These are the activations of a small neural network, seen along a few directions. Each row is one input.
Each table varies a few parts of the input and shows all the possible inputs, shuffled.
A made-up example of a description, with smaller parts first: one of 5 places around a ring, together with either a single point or one of 11 places along a line or (one of 3 separate values, together with one of 4 places along a line).
Shared parts are said once, and a part with two or three values counts as separate values.

Other details of the inputs shift rows strongly along three fixed directions, in all tables alike. That doesn't count.

A family of inputs:
x1: [-5  2 -2  1  1  8  8 -2  4  2  9 -3 -6]
x2: [ -1  11   4   8   7   6 -20   5   5   2 -16   5  14]
x3: [ -2  15   0   7  -2   1  -3  -6 -10 -10  -3 -18   5]
x4: [  0   0  -2   4   8  -2 -15   0  14  21 -10  22  13]
x5: [  4  15   2  15   5  10 -17   1   1 -13 -19 -13  20]
x6: [-1 -2 -6  3  9  4  6 -3 16 23  8 18  3]
x7: [ -2  15   4  10   2   4 -12   1  -8 -12 -11 -15  12]
x8: [ -3   0   2  -1   5  -7 -10   2   9  25  -3  26   6]
x9: [ -2   7   2   1  -5  -2   1  -2 -11 -15   0 -14   2]
x10: [-2 -1 -2 -2  4 -4 -9 -4 11 26 -3 21  4]
x11: [  3  17  -2  16   8  11 -11  -3   5 -10 -16 -16  13]
x12: [ 0 -1 -8  7 12 11 -6 -2 26 29 -2 23  8]
x13: [ -9   3   4  -8 -10 -17  20  -4 -28 -16  18 -15  -8]
x14: [-3  3 -1 -1  0 -3  5 -7 -1  3  5 -4 -7]
x15: [ -4   7   5   1  -5  -1  -3   1 -12 -15  -1 -14   0]
x16: [ 32 -32   3   4   4  42 -32  34  30 -38 -43 -10   6]
x17: [  0  -2  -5  -2   5 -10   2  -8   7  28   5  22   3]
x18: [-11   7   6  -7 -11 -17  17  -2 -28 -15  17 -12  -9]
x19: [ -1  17  -1  11   5   1   2  -8  -5 -10  -3 -17   7]
x20: [  0  16   0  10  -1   4  -5  -5  -9 -15  -7 -20   9]
x21: [-2 11 -2  7  4  2 -6 -7  1  2 -4 -6  3]
x22: [ 1  0 -1 -2 -3 -4  3 -3 -4 -1  3 -2 -1]
x23: [  2  15  -1  14   4  10 -11  -3  -1 -11 -13 -18   9]
x24: [ -5   1   1  -2   4 -13  -2   0   3  23   3  24   6]
x25: [-4  0 -4 -4  3 -9 -2 -9  7 30  5 20 -1]
x26: [ -7   0  -2  -9  -7 -16  20 -11 -15   3  21  -3 -16]
x27: [ 18 -46   7 -25 -16   8   7  26   1 -29   1   0 -23]
x28: [ -4   0  -1  -1   4 -12  -1  -4   3  23   5  21   5]
x29: [ -6   8   1  -2  -8 -10  22  -8 -22 -19  16 -25 -11]
x30: [ 16 -49   1 -22 -11  21  13  27  14 -22   6   3 -28]
x31: [-3  1 -7  4  9  8 -1 -4 20 27  3 17  4]
x32: [ -9  -8  -3 -15  -6 -21  25 -12  -7  22  26  13 -22]
x33: [ 18 -55   1 -28 -12   6   9  23  13  -6   4  18 -31]
x34: [ -9   9   4  -5 -13 -13  17  -8 -29 -18  16 -21 -10]
x35: [  1  17   4  14   7   5 -15   6  -3 -14 -17  -9  21]
Each input here is: one of 5 places along a line, together with either a single point or one of 6 places along a line.
Question: Change only the place on the line of 5 in x15. List by row number the other rows that result.
Answer: x4, x7, x13, x28
Question: Change only the place on the line of 6 in x8. List by row number the other rows that result.
Answer: x3, x7, x23, x32, x34

A family of inputs:
x36: [  2  15   0   9   0   0  -8 -10  -2   0  -8  -8   6]
x37: [  9 -19  -5  -2   0   8   5   5   9  -5   0  -1  -1]
x38: [  0  -9   2  -8  -2   4  13   3  -1  -8  11  -2 -13]
x39: [  0 -16  -6  -7   3   3   2   4  18  33  10  33  -6]
x40: [ -3  14  -8   9   4  -4  -1 -14  -1  19   4   4   9]
x41: [ -1 -11   7 -11  -7  -6   8  15  -9 -11   7   8  -1]
x42: [  1  -6  -4  -4   4  -2 -18  -3  17  23  -9  21   7]
x43: [ -4  -8   5 -10  -7   1   5   5  -5  -7   4   0 -13]
x44: [ -9  16  -2   2  -8 -15  12 -18 -19  11  18  -6  -2]
x45: [  9 -24   5 -13 -11  -6   5  14 -10 -13   5   6  -4]
x46: [ -6  18  -6   3  -4 -12  12 -18 -14   5  13  -8   0]
x47: [-10  18   1   7  -3   1   4  -7 -10   5  10  -7   4]
x48: [ 13 -16  -3  -4   3   3  -8   6  14   8 -11  12  -9]
x49: [-6 -8 -4 -6  8 -3 -9 -2 26 49  0 44  3]
x50: [  7 -12   6  -8  -3 -14   2  10 -11 -11  -3   2  -4]
x51: [  0  12  -2  10   8   0 -19 -11   9  17 -17   7  14]
x52: [ -3  12  -7   8   6  -6   4 -16   0  21   8   5  10]
x53: [  3 -10   0 -10  -9  -1   1   0  -4  -6  -1  -4  -8]
x54: [  2  11  -5  13   7   1   1 -10   4  -4  -6 -10  10]
x55: [-13  15  -5   8   4  -4  19 -10  -7   5  19  -7   5]
x56: [  0 -12   0  -5   1   0  17   7   1 -10   8  -5 -14]
x57: [  8  -7   1   1   8  -7 -16   4  12  18 -14  29  15]
x58: [-17  17   2   1   2 -15   4 -10 -12   6  10  -5  -3]
x59: [-7 18  2  8  0  1  0 -6 -5  1  1 -6  2]
x60: [ -2  10   0   5  -3   9   4   2  -6 -16   2 -14   0]
x61: [  7 -13   6  -2   9  -1 -13  20  13   8 -13  26   7]
x62: [  1 -18   1 -11  -7   8  16  10  -2  -9  16  -2 -14]
x63: [ 10 -16   5  -9  -6  -5  -1  13  -5 -14  -4   6   3]
x64: [-7 16 -4 10  7  3  9 -6  3 -1  5 -7  9]
x65: [  8 -12  -2   0   8  10 -11  12  21  13 -11  18  -5]
x66: [ -1   6   1   2   0  10   6   2  -3 -16   3 -14   1]
x67: [-11  14  -1   2  -4 -11   0 -14 -14   3   8 -10   5]
x68: [-17  17   0   2  -4  -7  10 -10 -16   7  16  -6   1]
x69: [ 14   4  -3  17  11  17 -13   6  10 -26 -26 -25  12]
x70: [ -5  14  -3   5   5 -13  -6 -13  -3  19  -5   3   4]
x71: [  8 -14  -2  -8  -6  -2   5  -1   0  -2   3   4 -14]
x72: [  3  16  -1  12   4  -1 -12  -8   0   4 -13  -8   6]
x73: [ 15  10  -3  17   9  25 -21   3  13 -20 -27 -20  22]
x74: [  3  15   1  15  12  15 -10   4   7 -11 -15 -15  10]
x75: [ -1 -13   2  -6   4   7 -17   8  20  12  -9  21  -1]
x76: [-13  15  -2  -1  -7 -17  11 -19 -20  12  16  -6   0]
x77: [ -7   7  -4   2   8 -14 -14 -16  11  35  -3  24   8]
x78: [ 12 -15   0  -6  -6   8  -9   6  12   1 -10   6  -4]
x79: [-18  15   1   1  -2  -7   5  -9 -13   5  15  -5   3]
x80: [ 11 -21  -1 -12  -3  -2   9   5   0  -9   3  -4 -18]
x81: [ -1 -12   7  -8  -7  -3   7  16 -11 -11   9   6   0]
x82: [  4   4   2   6  -1  17  -5   8   0 -25  -9 -17  -1]
x83: [  7  11   4  13   0  26 -19  12   7 -23 -22 -19  13]
x84: [  5 -16   2 -10  -4  -4  -8   6   0 -10  -8  -4 -12]
x85: [  6 -18   0 -14  -8  -5  17  -2  -7  -9  13  -4 -19]
x86: [  5 -21  -4 -13  -9  -4  22   0  -3 -11  14  -5 -15]
x87: [  0 -19   1 -11  -4   1  21   7   1 -13  14  -1 -18]
x88: [-12  18   6   4   1 -17   9  -4 -18   2  11   4   9]
x89: [  3 -14   5  -9  -7   4   4  12   0  -7   1  -1 -19]
x90: [ -3   7   4   3  -2  14 -13   8  -1 -24 -11 -18   7]
x91: [ -1  15   4  11   7  11 -17   5   3 -10 -20 -13   9]
Question: What is each input in this table made of?
Answer: one of 2 separate values, together with one of 4 places along a line, together with either a single point or one of 6 places along a line
Question: The inputs of x89 and x72 match in every part but the choice among 2 separate values. If x43 is changed in the same way as x89 into x72, which row does it become?
Answer: x51
Question: The inputs of x39 and x40 match in every part but the choice among 2 separate values. If x75 is changed in the same way as x39 into x40, which row does it become?
Answer: x77
Question: Change only the choice among 2 separate values in x63. List by row number the other rows that result.
Answer: x41
Question: Change only the place on the line of 4 in x80. List by row number the other rows that result.
Answer: x52, x73, x85
Question: Change only the place on the line of 6 in x58. List by row number the other rows that result.
Answer: x56, x65, x74, x89, x91

A family of inputs:
x92: [ 2 -2  0  1  2  0 -7  5  5  2 -7  4  2]
x93: [ -1   4   4   2  -5   7  -3   9  -6 -21  -5 -13   5]
x94: [  0 -32   1 -23  -7  -3  18  12   9  15  19  24 -25]
x95: [ 1  0 -1  4  8 12 -6  6 15  9 -6  8  4]
x96: [-1  0  0  3  3 11 -4  4 11  5 -1  6  5]
x97: [ 13 -21  -5  -8   2  -5  10   2  10  11   5  19 -11]
x98: [  6  -3  -1   1   3   3 -14  -1  12   4 -14   6   5]
x99: [ -2   2   4   3  -4   9   1   5  -5 -16   0 -10   2]
x100: [  6  -1  -3   4   6   9 -11  -1  19  14 -11   6   1]
x101: [-21  38  -5  10   3 -20  18 -29 -20  19  21 -11   1]
x102: [ 1 -1 -2  3  8 12 -8  4 15  8 -5  9  6]
x103: [ -5   2   4  -4  -7  -3   6   2 -11 -11   7  -6  -2]
x104: [ 1 -2  3  1  5 -1 -9  7  6  9 -7 14 10]
x105: [ 1  0 -2  2  3  9 -4  2  6 -4 -1 -5  0]
x106: [ -4  11  -8   8   2 -11  18 -16 -10   3  15 -11   7]
x107: [-23  35  -4  12  10 -21  11 -26  -9  33  19  11  14]
x108: [  1   0   1   3  -2   7  -2   6  -3 -15  -5 -14  -2]
x109: [  0   2   4   0  -4   6  -3   8  -6 -17  -5  -9   3]
x110: [  8   1  -1   7   6   4   6   5   2 -10  -1   0   7]
x111: [  4  -3  -2   2   6   4 -15   4  13   7 -11  11   8]
x112: [  4  -2   3   3   8   2 -12   7   7   4 -12  10  10]
x113: [  5  -3  -3   2   2   7 -12  -1  14  11 -11   7   2]
x114: [ -9  15   4   3   0 -13   5  -7 -16  -1   9  -3   8]
x115: [  5  -2  -1   2   1   4 -14  -2  12   8 -13   8   5]
x116: [  2 -51  -2 -41 -19 -11  29   8   3  18  32  29 -47]
x117: [-10  14  -1   5   2  -3   4  -7  -5   9   7   2   5]
x118: [ -1 -31   3 -27 -16 -18  25   7 -14  -8  24   5 -33]
x119: [  2  -3   2  -5  -3 -11   1  -3  -6   5   0   2  -5]
x120: [-9 13 -2  6  7 -5  2 -7  2 20  4 11  7]
x121: [ -1   2   3   4   1   7  -1   8   1 -10  -3  -6   3]
x122: [ 4  1 -1  3 -1 11 -6 -3  6 -3 -6 -8 -1]
x123: [  4   1   1   2  -3   8  -4  -1  -3 -19  -8 -18  -3]
x124: [ -8  18  -2   6  -3  -3   5 -11 -14  -5   5 -16   1]
x125: [-2 -3 -1 -1  2 -4  4 -1  1  4  4  3 -6]
x126: [ 11  -6  -6   4   0   5   5  -5   5 -10  -5 -14   4]
x127: [ -1   1   4   0  -2   4  -2   7  -4 -18  -3  -8   4]
x128: [  4  -5  -3   1   8   0 -14   1  17  18 -13  19   5]
x129: [ -3   2   3   0  -1   6   9   4  -7 -17   5 -15  -6]
x130: [ 2  0 -2  3  0 12 -6  4  6 -5 -4 -6  0]
x131: [  4 -52  -2 -39 -17 -10  26   8   7  22  30  33 -44]
x132: [-20  33  -1   8   9 -27   8 -25 -16  33  17  13  16]
x133: [  2   1   4   0  -4  -1  -3   4 -13 -20  -3 -15   2]
x134: [ 1 -1 -3  2  4  6 -4  2 10  8 -2  3 -1]
x135: [  3 -17   1 -12 -11  -2   9   0  -3  -4   8  -2 -19]
x136: [  2   1   6   2  -4   5  -5   8  -7 -17  -5  -8   8]
x137: [-3 -2  4 -5 -3 -6  1  4 -5  3  4  8  3]
x138: [ 1  1 -1  5  0  9 -8  4  3 -5 -6 -5  2]
x139: [  9  -5  -7   5   2   6   5  -3   4  -9  -4 -11   6]
x140: [ -1   3   3   4  -3  10  -1   5  -5 -16  -2 -12   2]
x141: [ 5 -3 -4  2  8  6 -8 -3 18 14 -9  7 -2]
x142: [ -1   2   3   5   2   7   0   7   0 -14  -4  -8   3]
x143: [  7  -4  -3   5   1   9  10   4   0 -19   0 -14   8]
x144: [  2 -32   0 -22  -8  -5  19   8   2   4  20  12 -30]
x145: [ 3 -4  1 -1  2 -5 -7  4  2  8 -5  8  3]
x146: [ -2   4   3   4  -3  10  -1   7  -4 -18  -2 -13   3]
x147: [  3  -2   2   1   4   4 -13   7   6   8 -10  13  11]
x148: [  1  -2   3  -5  -9  -9   3  -6 -13  -5   4  -6  -5]
x149: [  5  -5   0   1   3   1 -15   5   9  13 -10  15   8]
x150: [  4  -2  -2   0   1   3 -13   2  10   9 -10  10   4]
x151: [  0 -18   3 -14  -4  -5   8  10   0  -2   6  10 -13]
x152: [-18  33  -4  10   9 -30   7 -29 -15  33  13   9  11]
x153: [ 3  1 -2  3  3 11 -6 -1  6 -4 -5 -7  0]
x154: [ 4 -2  2  2 -2  1 -9  4 -3 -5 -6 -1  5]
x155: [  1   3   4   2  -1   6  -4  10  -3 -17  -8 -10   3]
x156: [  5  12  -7  10   9 -10   5 -16   4  16   1   6   7]
x157: [  6  -5   0   1   3   1 -16   1  10  15 -11  16   8]
x158: [ 0 -1  1 -1  3  3 -6  5  5  0 -5  7  6]
x159: [  0   2   2   2  -3  14   1   5  -2 -16   0 -13   0]
x160: [ -6  13  -3   5   3 -10   3 -15  -1  18   3   2   0]
x161: [ 3 -1  1 -2 -4 -2 -2  0 -2 -7 -6 -8 -4]
x162: [  1   1   5  -6 -12  -6   6  -2 -21 -22   3 -22  -8]
x163: [  4   2   1   2  -3   4  -6   5  -4 -16 -10 -13   0]
x164: [-1  1  3  2  0  3 -4  9  2 -7 -6  0  5]
x165: [ -9  14   4   4   3 -14   6  -5 -12   4   7   1   8]
x166: [  4  -5  -3   1   4   3 -15   0  16  19 -11  19   6]
x167: [  3   2  -1   1  -3  10  -4  -2   3  -6  -4 -11  -4]
x168: [  0   2   3   4   3   8  -1   6  -1 -14  -5  -9   1]
x169: [  2  -1  -2   3   3   2 -13   2  10  10  -7  11   7]
x170: [ -6   5   3  -2  -8   7  12   4 -13 -21  11 -20  -6]
x171: [ -2   4   2   3   0  12   1   5  -1 -17   1 -13   2]
x172: [  2  -1   1   0  -4   4  -7   6  -3 -12  -6  -7   1]
x173: [-21  32  -7  12  10 -23   8 -29  -7  39  18  13  11]
x174: [  4  -1  -3   4   8  10  -9   0  15   8 -10   4   1]
x175: [  5   1   3   0  -4  -1  -6  -1  -8 -17  -8 -14   2]
x176: [ 4 -4  0 -1  2 -3 -9  3  3  8 -8  8  3]
x177: [ -8  14   4   2  -4 -10   7  -6 -20  -6   9  -9   6]
x178: [ 2  1 -2  5  4  5 -8  0  9  8 -9  4  2]
x179: [-15  13  -1   0   1 -14  15 -13 -12  12  19   4  -2]
x180: [  4  -1   2  -1  -1  -1  -8   1  -5 -10  -7  -5   3]
x181: [ 1 -2 -1  4  9 10 -6  6 18  9 -6 10  5]
x182: [ 9 -9 -7  6 10  8 -1  2 19 11 -6 12 14]
x183: [-2 -2  4 -5 -2 -9  5  3 -9  1  5  4 -1]
x184: [  0   2   1   1  -3   2   4   0  -9 -18  -1 -18  -7]
x185: [  5  -4  -5   1   7   8 -10  -5  19  17  -7  11   1]
x186: [-2 -3 -1 -5 -3 -3  6 -4 -4 -1  6 -2 -9]
x187: [ 1  1 -1  4 -1 11 -3  1  2 -7 -1 -9  0]
x188: [  8   0  -1   4  -1  -1  12   1  -9 -20   4 -14  -2]
x189: [  3  -4  -2   5   4   8 -11   2  12  10  -7   9   5]
x190: [  2   0   2  -4 -10   0   1   0 -10 -18  -2 -16  -6]
x191: [ -3 -18   3 -16  -9  -8  12   7  -2   6  15  17 -12]
x192: [  4   0   3   3   1  -2  -6   5  -7 -13  -7  -9   3]
x193: [-1 -2 -1 -2 -4  1  1 -3 -1  2  3  0 -5]
x194: [ -5   3   6  -3  -7  -4  12   5 -17 -26   7 -18  -6]
x195: [  6  -2   4   0  -2  -2  -5   1  -6 -15 -10 -12  -1]
x196: [  4   0   1   0  -3  -3  21   2 -15 -23  11 -15  -5]
x197: [ 1 -2 -3  3  7 12 -9  5 18 17 -5 15  6]
x198: [-12  16   2  -4  -9 -24  21 -18 -28  -8  19 -19 -12]
x199: [  5  -4  -1   0   3   1 -15   2   8  12 -11  13   7]
x200: [  5  -5  -3   3   7   4 -11  -2  18  14 -13  11   1]
x201: [-12  12  -3  -4  -2 -21  11 -17 -13  15  16   6  -4]
Question: What is each input in this table made of?
Answer: one of 5 places along a line, together with either one of 2 separate values or (one of 4 places along a line, together with one of 5 places around a ring)
Question: The inputs of x153 and x105 match in every part but the place on the line of 5. If x186 is changed in the same way as x153 into x105, which row does it become?
Answer: x173
Question: The inputs of x146 and x117 match in every part but the place on the line of 5. If x171 is changed in the same way as x146 into x117, which row does it become?
Answer: x102
Question: Change only the place on the ring of 5 in x193. List by row number the other rows that result.
Answer: x124, x178, x184, x186
Question: A walk changes only the place on the line of 4. It starts at x96 and steps to x99. List the rest of the walk in order.
Answer: x191, x136
Question: A walk changes only the place on the line of 5. It starts at x160 and steps to x178. List the rest of the walk in order.
Answer: x108, x120, x121
Question: A walk changes only the place on the line of 4. It starts at x176 and steps to x163. List the rest of the walk in order.
Answer: x178, x101
